These are the activations of a small neural network, seen along a few directions. Each row is one input.
In each table, some parts of the input vary, and every possible input appears once, in random order.
A made-up example of a description, with smaller parts first: values(2) and (point or line(11) or (line(4) and ring(8))).
Shared parts are said once, and a part with two or three values counts as separate values.
In the rows, 128 means zero.

Other details of the inputs shift rows strongly along three fixed directions, in all tables alike. That doesn't count.
To show where, the next rows are all for the same input, with only those details redrawn:
[117 134 113 115 103 165 141 149 102 115 123 113 126 123 142]
[128 116 138 127 158 163  96 172 101 125 182 117 144 135  86]
[123 114 132 104 128 155 134 154 113 117 157 114 131 122 165]
[ 50 170  79 128 143 160 158 115 151 109 130 131 195  80  72]

Rows:
row 1: [126 137 145 130  94 126 150 123 123 137 110 134 109 137 132]
row 2: [143 128 134 170 120 139 141 113 115 121  96  96 122 117 152]
row 3: [130 131 117 132 106 148 150 141 115 143 109 143 116 130 142]
row 4: [ 58 156  88 172 162 133 165  66 163 115 104 122 195  76  57]
row 5: [ 68 168 111 132 139 117 172  90 174 135 113 152 190  72  43]
row 6: [133 143 128 140 115 167 113 162  99 118 131 102 114 131 111]
row 7: [139 118 125 157 115 146 144 114 102 125  99 107 132 125 145]
row 8: [149 137 146 131  98 113 134 116 131 141 102 129 116 120 139]
row 9: [125 127 100 125 114 104 127 135 123 104  96  89 129 147 141]
row 10: [143 119 115 121 113 123 139 119 127 145 100 139  98 121 132]
row 11: [ 55 168  72 160 154 120 142  86 189 112 113 166 184 104  65]
row 12: [129 130 110 131 122 143 108 152  92 127 117  94 128 153 101]
row 13: [125 150 143 146  95 118 124 114 132 132 109 133 111 146 151]
row 14: [144 139 109 148 149 128  77 119 114 139 128 156 106 152  58]
row 15: [102 105 151  87 163  87 162  90 189 138 170 153 187  80 182]
row 16: [150 131 122 135 114 125 136 126 132 144  98 133 106 114 143]
row 17: [136 137 121 125 132 136 139 127 127 132 125 151 109 126 132]
row 18: [142 120 168 144 150 131  99 157 114 152 175 143 149 148  72]
row 19: [134 148 151 142  96 126 144 131 128 136 109 129 116 131 145]
row 20: [108 106 128  78 191  88 162  83 200 130 170 165 165  69 192]
row 21: [145 131 146 118  94 131 154 135 113 143 105 136 130 117 130]
row 22: [155 109 146 136 165 142 108 168 113 156 161 145 142 124  67]
row 23: [124 128 103 123 114 127 131 132 124 104 103  93 126 143 142]
row 24: [112  92 132  94 185  85 158  98 207 123 171 156 173  80 188]
row 25: [152 126 134 125  93 108 136 111 135 124  97 136 123 128 131]
row 26: [131 135 128 128  92 116 122 106 122 140 107 142 121 146 140]
row 27: [ 86 112 128  75 186 111 155 106 181 102 183 120 171  86 198]
row 28: [129 143 107 131 116 132 123 109 123 126 106 153  94 145 143]
row 29: [124 139 104 112 122 131 127 123 110 111 107  97 116 140 137]
row 30: [150 120 159 158 172 134  92 169 126 154 175 138 126 140  86]
row 31: [ 58 171 100 154 139 106 141  78 188 110 119 160 195 111  66]
row 32: [134  68 168  93 164  96 129 125 164 138 190 147 101 138 250]
row 33: [127 133 132 128  95 106 122  97 130 137 106 138 104 147 137]
row 34: [155 121 132 136 123 142 127 153 104 149 113 137  99 129  81]
row 35: [ 42 173  70 152 151 134 150  86 173 133 116 169 191  96  69]
row 36: [121 142 118 128 112 147 132 141 116 115 110  92 120 124 147]
row 37: [135 143 139 140  97 108 118 105 135 136 105 133 110 140 149]
row 38: [137 133 127 135  92 103 120 101 138 119 101 140 117 149 140]
row 39: [124 130 107 122 109 142 135 138 122  99 109  99 125 133 141]
row 40: [127 125 107 130 112 119 124 107 131 140 102 144  92 141 141]
row 41: [132  78 162  73 152 134 143 155 136 117 198 114 133 115 244]
row 42: [125 138 101 114 123 108 123 126 110 111 101  93 119 144 136]
row 43: [153 121 159 131 161 104  68 116 126 140 172 151 123 158  84]
row 44: [156  94 152 176 176 129  98 131 121 114 156 107 152 137  91]
row 45: [154 138 134 112 102 113 132 101 121 132 102 141 111 123 125]
row 46: [149 141 155 130  97 123 150 134 127 140 102 127 120 112 136]
row 47: [135 137 122 142 126 137 103 152 104 126 117  84 117 149 112]
row 48: [154 134 121 114 118 136 149 129 118 134 102 145 105 111 127]
row 49: [146 121 113 121 109 133 139 127 118 147 101 142 116 120 137]
row 50: [130 107 135 129 173 102  81 158 110 132 161  90 132 158  86]
row 51: [126 130 120 133 109 139 151 133 124 140 108 140  98 131 137]
row 52: [149 108 145 149 168 128 101 160 136 134 171 147 135 145  87]
row 53: [144 128 160 112 126 116 136 121 131 130 145 145 117 133 155]
row 54: [113 129 107 117 116 130 133 129 114 119 107  90 114 141 138]
row 55: [113 133 114 115 106 159 143 141 110 112 123 108 110 124 138]
row 56: [151 103 134 147 170 110  74 135 142 133 164 151 124 156  95]
row 57: [153 123 121 126 108 130 155 140 132 126  97 139 116 115 135]
row 58: [146  70 157  89 158  97 126 121 157 145 179 150 119 131 249]
row 59: [124 103 159 129 181 105 109 132 168 141 187 146 132 128 184]
row 60: [124 143 111 110 112 161 136 134 106 104 124 116 112 122 137]
row 61: [133 116 170 148 156 113  74 136 123 146 178 144 122 169  75]
row 62: [152 129 145 124  92 118 153 130 131 123  99 134 126 120 130]
row 63: [124 131 110 121 103 155 140 144 119  97 120 111 123 126 143]
row 64: [154 140 145 112 102 124 148 119 117 131 104 140 115 116 123]
row 65: [136 137 140 136  90 121 147 126 132 119 106 136 123 139 138]
row 66: [128 151 132 128 100 119 122  99 122 123 109 147 106 150 138]
row 67: [123 138 112 131 118 109 124 138 119 120 100  83 124 138 150]
row 68: [158 108 152 163 186 136  92 120 105 123 159 114 138 134  82]
row 69: [134 137 114 144 113 120 120 114 136 139 101 138 100 135 153]
row 70: [129 110 141 127 168 142  89 161 109 127 175 100 128 145  83]
row 71: [120 141 133 134  90 126 129 115 119 136 110 143 122 151 143]
row 72: [159 105 169 132 155 109  87 136 122 155 165 138 127 141  65]
row 73: [119 129 104 119 114 114 128 141 107 122 103  92 133 144 144]
row 74: [149 135 132 133 112 135 152 144 128 143  99 131 110 106 140]
row 75: [117 132 110 116 108 152 136 143 105 117 114 101 128 129 141]
The inputs of row 44 and row 68 match in every part but one. If row 39 is changed in the same way as row 44 into row 68, which row does it become?
> row 27
What do these inputs look like to the network?
> values(5) and (point or line(4) or (values(2) and ring(5)))
Change only the ring(5) part in row 52. List by row number the other rows that result.
> row 11, row 24, row 56, row 57
Change only the values(2) part in row 62. List by row number the other rows that result.
> row 57

Rows:
row 76: [106 149 102 162 136 141 130 135 129 123 108 118 150 123  57]
row 77: [120 118 121 115 137 131 141 132 130 124 128 102 127 116 153]
row 78: [126 116 145 114 168 114 130 129 158 146 167 157 156 107 119]
row 79: [146 132 154 149 140 102  99 124 142 140 129 132 121 143 105]
row 80: [138 115 134 111 114  94 146  90 148 124 113 140 110 130 190]
row 81: [ 94 168 113 158 128 141 127 130 123 127 117 125 153 125  50]
row 82: [ 96 132 125 143 151 128 133 119 154 118 149 134 172 117 116]
row 83: [148  93 174 121 180 115 112 145 147 150 192 149 132 124 137]
row 84: [145 131 139 147 101 149 103 147  84 131 119 106 112 160 105]
row 85: [120 128 121 132 125  98 136  88 151 132 111 142 128 126 158]
row 86: [115 119 110 111 139 126 157 114 151 106 125 120 144 102 163]
row 87: [129 131 133 119 119  93 145  87 158 124 114 142 126 121 165]
row 88: [168 103 133 112 108 142 117 148  99 115 127 118  79 154 183]
row 89: [ 78 140 103 110 170 130 136 103 159 113 156 132 175  94 104]
row 90: [195  91 167 132 112 107  90 145  95 147 129 124  57 184 170]
row 91: [151 111 127 139 156 137  90 168 110 131 150 116 128 144  77]
row 92: [105 117 148 109 163 117 130 118 150 119 174 125 167 116 133]
row 93: [104 169  94 153  95 144 154 125 112 120  69 108 133 117  82]
row 94: [123 119 110 119 123 137 140 124 134 115 124 125 120 123 187]
row 95: [133 137  97 154 115 152 124 137 107 119  93 109 122 131  99]
row 96: [179  97 160 134 113 141  98 164  76 133 133  89  95 163 147]
row 97: [124 105 164 117 183 120 100 152 139 134 204 131 138 136 142]
row 98: [140 109 130 126 163 133  88 163 122 132 172 131 128 145 100]
row 99: [108 157  82 147 109 153 132 130 119 120  90 126 115 130  94]
row 100: [144 134 123 150 104 152 101 156  95 129 117 124  90 167 104]
row 101: [100 138 111 111 116 126 169 102 142 109 106 110 153 100 149]
row 102: [106 135 130 122 158 121 150 101 166 130 147 159 167  90 104]
row 103: [133 108 138 115 153 123 134 145 130 126 148 106 124 117 164]
row 104: [130 113 155 119 159 120 130 119 153 134 169 154 149 106 117]
row 105: [156 135 126 123 100 137 149 120 113 134  94 143 103 128 138]
row 106: [118 150 125 139 106 101 144  87 160 127  89 135 135 115 152]
row 107: [133 117 145 121 105 127 152 113 139 134 126 143 120 111 178]
row 108: [110 142 118 132 106 132 163  99 147 131 103 149 138  97 142]
row 109: [157 111 147 102  96 140 120 140  94 120 131 113  84 158 185]
row 110: [151 113 129 135 114 114 111 121 113 140 106 136  84 162 145]
row 111: [116 121 123 103 115 127 153 113 147 106 132 135 124 123 197]
row 112: [124 130 120 108 130 135 137 124 125 113 133 124 123 118 154]
row 113: [164 123 147 121  80 135 120 162  84 130 110 112  88 161 154]
row 114: [111 147 112 144 154 145 106 143 118 130 140 125 134 129  67]
row 115: [143 139 133 124  82 138 140 131  98 114  98 114 104 141 148]
row 116: [131 117 149 136 160  92 111 105 158 138 155 142 143 130 136]
row 117: [167  99 163  94 106 126 114 165 102 131 152 119  82 160 211]
row 118: [115 120 122 116 130 121 161 114 150 106 122 120 148 107 164]
row 119: [120 167  95 148  96 146 156 115 121 140  67 145 117 117  90]
row 120: [107 121 116 136 154 102 124  91 153 135 131 151 144 126 128]
row 121: [124 135 139 150 134 136 117 133 131 144 139 147 132 123  67]
row 122: [153  91 149 107 128 115 134 154 128 124 145 113 119 135 191]
row 123: [100 166  90 149  93 147 152 120 112 121  69 102 135 121  80]
row 124: [131 118 123 133 114 131 148 129 128 116 110 111 130 124 170]
row 125: [121 125 140 111 115 122 161 102 152 125 128 149 133 100 158]
row 126: [133 127 123 128 149 144  85 158 104 135 155 120 127 147  71]
row 127: [129 134 111 148 137 114  95 121 121 143 117 149 125 152  59]
row 128: [ 99 119 127 119 184 129 110 134 147 131 180 124 153 118 109]
row 129: [181  99 174 144 163 133  81 170 103 159 174 141 104 157  89]
row 130: [124 116 120 119 136 135 135 126 125 121 129 102 136 115 155]
row 131: [117 141 118 113 114 126 173  95 151 126 103 151 137  96 151]
row 132: [140 151 115 140  64 146 138 130 103 138  74 142  98 134  96]
row 133: [136 134 124 140  85 141 139 140 110 121  95 117  99 149 150]
row 134: [115 125 114 107 136 131 148 115 134 111 125 108 142 105 145]
row 135: [147 118 129 118 100 137 115 155 110 126 128 130  96 158 157]
row 136: [139 132 134 150 161 136 111 133 126 148 146 151 147 123  71]
row 137: [120 128 139 121 111 127 148 123 128 119 127 118 135 123 182]
row 138: [ 99 143 119 123 125 134 141 115 137 119 132 131 143 116 156]
row 139: [145  92 176 122 175 115 111 144 148 149 194 148 132 123 135]
row 140: [120 149 122 152 129 106 119 104 145 139 108 139 128 135  91]
row 141: [112 127 117 107 140 124 158 114 143 109 127 115 146  95 159]
row 142: [159 123 149 145 138 102  84 135 124 146 141 139 116 158  86]
row 143: [ 98 142 110 120 108 127 167 102 152 103 108 132 149 110 155]
row 144: [122 134 113 120 116 141 137 126 120 119 117 119 118 120 169]
row 145: [174 100 173 137 164 130  82 171  93 129 175 106 124 152  87]
row 146: [114 117 142 121 175 113 123 145 145 129 172 121 174 111 103]
row 147: [124 147 129 124 104  98 151  84 163 119  92 138 131 113 158]
row 148: [126 147 113 127  96 149 110 144  97 131 111 122 111 154  95]
row 149: [118 117 129 102 121 118 152 129 136 123 126 108 142 115 167]
row 150: [123 128 140 138 154 143  88 151 112 137 167 123 128 153  80]
row 151: [130 112 151 129 166 122 126 124 152 143 169 152 152 108 126]
row 152: [128 140 122 151 124 139 104 153 113 128 129 130 138 150  59]
row 153: [126 114 139 126 165  89 107 112 158 141 158 150 143 133 115]
row 154: [125 123 112 105 113 130 145 134 122 123 111 105 123 119 158]
row 155: [ 70 142 123 125 160 121 145 110 164 124 152 126 180 105 109]
row 156: [113 130 127 129 132 125 152 121 135 119 123 110 153 106 151]
row 157: [136 149  99 136  98 147 126 149  93 126  85 107 112 132  87]
row 158: [112 134 121 117 105 141 136 118 121 121 121 120 123 132 170]
row 159: [123 105 160 104 176 118 114 134 145 120 198 135 149 124 153]
row 160: [ 96 155  84 162 152 146 124 132 133 123 111 121 155 114  37]
row 161: [153 140 142 141 104 104 107 124 130 138 102 133 111 147 112]
row 162: [124 148 107 137 134 147  99 152 104 132 130 126 128 137  59]
row 163: [ 93 153  85 121 101 146 155 102 129 114  90 116 132 109 153]
row 164: [121 156 109 132  74 144 134 136  98 126  82 114 117 145 102]
row 165: [106 137 125 137 164 126 140 108 161 140 145 158 170  95  98]
row 166: [141 149 117 140  82 143 131 134 106 141  86 144 107 132  85]
row 167: [158 111 136 128 124 139 120 149  99 124 125  99 106 134 161]
row 168: [122 155 108 141 128 137 130 129 130 146 108 155 143 117  56]
row 169: [117 124 120 122 113 135 141 122 137 116 128 131 123 130 187]
row 170: [160 100 158 101 121 117 137 139 132 144 144 145 107 127 185]
row 171: [165 117 128 139 110 120 101 121  97 135 105 138  85 168 113]
The inputs of row 135 and row 100 match in every part but one. If row 78 is changed in the same way as row 135 into row 100, which row does it become?
> row 129
The inputs of row 99 and row 88 match in every part but one. If row 83 is changed in the same way as row 99 into row 88, which row does it become?
> row 102
The inputs of row 143 and row 152 match in every part but one. If row 92 is changed in the same way as row 143 into row 152, which row does it become?
> row 164
What do these inputs look like to the network?
> values(4) and (line(4) or line(5) or (values(3) and ring(5)))
Change only the line(5) part in row 132. List by row number the other rows that result.
> row 78, row 166, row 168, row 170
Change only the values(3) part in row 96. List by row number the other rows that result.
> row 124, row 156
Change only the line(5) part in row 131. List by row number the other rows that result.
> row 102, row 104, row 105, row 125
Change only the values(4) part in row 141. List by row number the other rows that result.
> row 103, row 157, row 167
Change only the values(4) part in row 85. List by row number the other rows that result.
> row 80, row 90, row 153
A walk changes only the ring(5) part. It starts at row 114 and steps to row 103. List the rest of the walk in order.
> row 93, row 81, row 97
Change only the values(3) part in row 157. List by row number the other rows that result.
> row 91, row 154
